Input:
 -5.5  -22.7    2.7   -2.6   -1.4   -2.7  -12.0  -12.9    6.8  -12.8  -14.2    4.8  -10.7
 -4.9    0.4  -17.5  -13.0    2.0   -7.5  -14.3  -12.1   -9.9   -7.4  -21.5   18.1  -12.8
 -4.3   -2.7    3.6    1.6  -11.6   -3.0    6.0    4.5   -4.3    0.5   12.9  -27.4    4.3
 -5.3  -21.2    4.3   -1.2   -3.3   -2.4   -8.9  -10.2    6.2  -11.1   -9.2   -1.4   -8.2
 -4.9   -2.3  -14.1  -11.1    0.9   -6.7  -13.0  -11.4   -7.7   -7.7  -18.9   14.3  -11.7
Output: -5.3

Input:
  0.0   -0.8   -1.5   -1.3   -1.1   -0.2    0.2   -4.1   -3.9   -3.1   -3.8   -0.9    1.0    0.1
 -9.6  -28.9   28.2  -29.4  -25.9    6.8   16.6   26.7    8.8   13.9  -14.8  -16.8  -13.5    6.7
  5.7  -21.2   18.2  -20.2  -11.7   16.0   20.3   11.9   -8.4   -4.0  -22.5   -1.3    2.3   16.0
 -8.8    9.1   -7.1    8.5    2.0  -12.8  -13.5   -0.6   11.9    9.3   16.7   -4.8   -7.7  -13.1
-16.8   -2.4    4.1   -3.0  -10.1  -14.1  -10.9   14.1   21.5   19.3   16.8  -14.3  -17.8  -14.6
-13.9  -19.7   25.9  -21.5  -23.7   -0.3   10.0   26.8   19.0   22.7   -1.6  -19.0  -15.6    0.2
  0.7    6.3   -5.5    6.7    5.6   -2.7   -4.8   -3.3    1.2    0.0    5.9    2.6    0.7   -3.3
 26.3   -1.8    1.6    0.8   13.8   26.1   20.6   -7.9  -26.7  -25.4  -23.6   23.6   24.4   26.3
Output: 0.7

Input:
 -11.3    86.6    81.9   -69.0   157.9   -36.1   -62.9    24.7   110.6   -47.5   -13.2  -112.2   -53.0   -64.2  -122.4
  87.0   -18.1   -18.8   174.1   -30.4   -15.8   103.2   -88.6     0.9    20.3    18.9    63.2   -12.9   301.6   -38.4
  42.1   -48.5  -138.5   -57.2    75.9    -1.6   -24.6   -81.0  -110.0   -41.5     6.9   -63.7   -33.7   105.6    82.3
  -0.9    24.6   -13.4    51.7  -118.9    -8.7    79.5   -25.3   -31.7    81.4    -6.4    17.5   101.9   -13.9   -30.0
 -24.0   142.5   -56.4   -10.6    17.2  -100.2    40.0   -70.1   170.3   -84.7     4.4   -75.8   -34.4   -31.8  -156.8
  39.3    11.7    35.2    -2.0   -35.4    16.9   -45.7    36.5  -165.4    24.7     7.9   -75.1    48.9    23.1    91.8
 -32.1   -41.2    -4.3    40.1    32.8    33.0   -14.1     1.2   -92.4    11.3   -14.4    10.8   -32.9   -99.3     6.0
 -67.1    39.8   -45.0   -21.1  -126.9   -50.5     7.9    20.8    92.8   -14.7    -7.0   193.9    30.6  -117.7   -77.1
  30.1   -33.1  -106.6   -26.3  -105.4   -24.8    52.3   -28.0    60.8    23.8   -12.6   -70.5    20.0   168.7   -47.6
   4.4   -26.5  -116.7   -83.0   248.6    -8.9    35.8   -94.4   -31.3  -115.1    30.1   195.8  -102.0   -33.6   -75.1
  -6.7    17.7   -22.8    71.4  -169.8   -35.7     6.0   -18.7    85.3    29.6   -15.3   -54.1    28.2   -46.4   -56.2
Output: 4.4

Input:
 1.8   1.2   0.4   0.0   0.4  -0.7  -0.6   1.4   0.1   0.3  -0.8
 0.5   1.4   0.0   0.0   0.4   0.1  -0.5   0.2   0.8  -0.9   0.1
 0.2  -0.2   0.8   0.1   1.0   0.5   0.7   0.9  -0.6   1.1   0.2
 0.7  -0.4   0.2   1.5  -1.6  -0.4   0.8   0.2   0.0   1.3  -0.3
-0.2   0.3   0.3  -0.8   1.3   0.4   0.0   0.6   0.1  -0.4   0.0
-0.9   0.1   0.2  -0.1   0.8   0.7   0.5  -0.7   0.1  -0.1   0.6
-0.8  -0.7   0.5   0.7  -0.1   0.5   1.3  -0.3  -0.9   1.2   0.6
 1.4   0.6   0.7   0.1   0.8  -0.3   0.1   1.6  -0.1   0.5  -0.5
Output: -0.8

Input:
-0.17   0.11  -0.05  -0.07   0.04  -0.05
-0.10   0.02  -0.07  -0.07   0.00   0.01
-0.16   0.09  -0.06  -0.08   0.03  -0.03
-0.15   0.18   0.03  -0.02   0.09  -0.15
-0.03  -0.02  -0.04  -0.03  -0.02   0.02
-0.06  -0.01  -0.05  -0.05  -0.01   0.02
 0.08  -0.02   0.06   0.05  -0.01  -0.04
 0.03   0.11   0.13   0.07   0.05  -0.17
Output: 0.08
---
[[ 11   4  10  27  23  16  11 -12   6  13]
 [-23 -21  22  40  53  33  70 -22  72  -7]
 [ 21   9  16  28  21  18  10 -14  -2  13]
 [ 15   7   8  34  27  17   4 -13   0  21]
 [  3  -1   8  41  39  22  18 -16  20  20]
 [ 30  16  12  28  16  15  -6 -12 -19  21]] ans = 21

[[ -6  -3   2 -22  49 -30   8   2   5 -60   2  42 -13]
 [ -2  16  -3 -48  64 -65  20   9  10 -55 -22  72 -48]
 [ -3  13  23 -46  27 -16  -9  11   3 -52 -46  25 -32]
 [  7  51  77  37  16 -33  -2  66 -22 -44 -12  39 -15]
 [-32  -7   9   2  18  12  25   4 -20   2 -33   6   9]] ans = -32

[[ -3  13  70  33  24  24  -6  18  17]
 [-17 -53  27  17  24  33 -38  17  20]
 [-23  18  42   2 -61 -12  -8 -36  13]
 [-10 -42 -14 -33  45 -17  48  16  -7]
 [-31  67   3  30  12 -21  21 -25   2]
 [  3  17 -19 -28 -55 -11 -17 -37 -42]
 [ 37   4  69  12 -23   0 -30 -14  -5]
 [ 61  18  11 -33 -32  20  34  11   3]] ans = -42

[[-45  39 -10  54  -8  -7 -25]
 [ 35 -16 -47  27   9 -12  21]
 [ -4  13 -17  58 -15 -20  -9]
 [-24  63  21 -63 -16  -3   0]
 [ 58 -19  57 -10 -28 -26 -48]
 [ 56  -8 -23 -11 -14 -14 -16]
 [ 58  54 -58  -4 -23 -23 -33]
 [  9  45 -80 -27  25  11  26]] ans = -16

[[-28  -4   8  22  -6 -10  -4  11  -4  14 -16  -7   6 -17]
 [ 40  -9  12  10 -35  -6   6  -5  -8   0   8  -5 -11 -49]
 [ 12 -17  -9 -13  11   8   6   7   1  32   2  -5  -6 -25]
 [-14 -20  17  46  48   5   2  11  12 -55   1 -11  31  32]
 [ 28  -6   5  -6 -22 -22   1  -5  16   1  11   3   5  44]
 [ 33 -19 -10 -10  31  -6   7   0 -12   9  -7  23   8 -31]
 [ 26   4  19  35  17  -6  -9  20 -12  13   8  13  23 -60]
 [  1  11   5  31   2  12   0   9 -35 -29   1   7 -16 -88]
 [  4 -20   9  16 -56 -28   1   0  11  -7  -7   4 -21  45]] ans = -60

[[-85 -25  -3 -19  24 -24   8   1  -6 -14   7]
 [-21 -65   2  11 -10  38  -9  -1   1  13 -13]
 [  9  -1 -43  -9  14 -16  19   8   7  12 -10]
 [ -7  25 -13 -20   5   2  20 -13  33 -11  30]
 [  9  -8  27  -1 -26   7  -9  -2  23  -4   4]
 [-29   6  -1  -2  12 -29 -11 -11  16  12  -8]
 [ -4   2  -4  35  -6   3 -41  -2   2 -27   8]
 [ -3  14  12  -2  15  23  19 -69  13   2 -24]
 [  7  -6   6  14  17  10  12  11 -42   5   3]
 [-16   4  20 -16  13  17   0 -14   9   4   2]
 [  3 -14 -14   9   6   9  -4 -22  -6   4 -28]] ans = 3
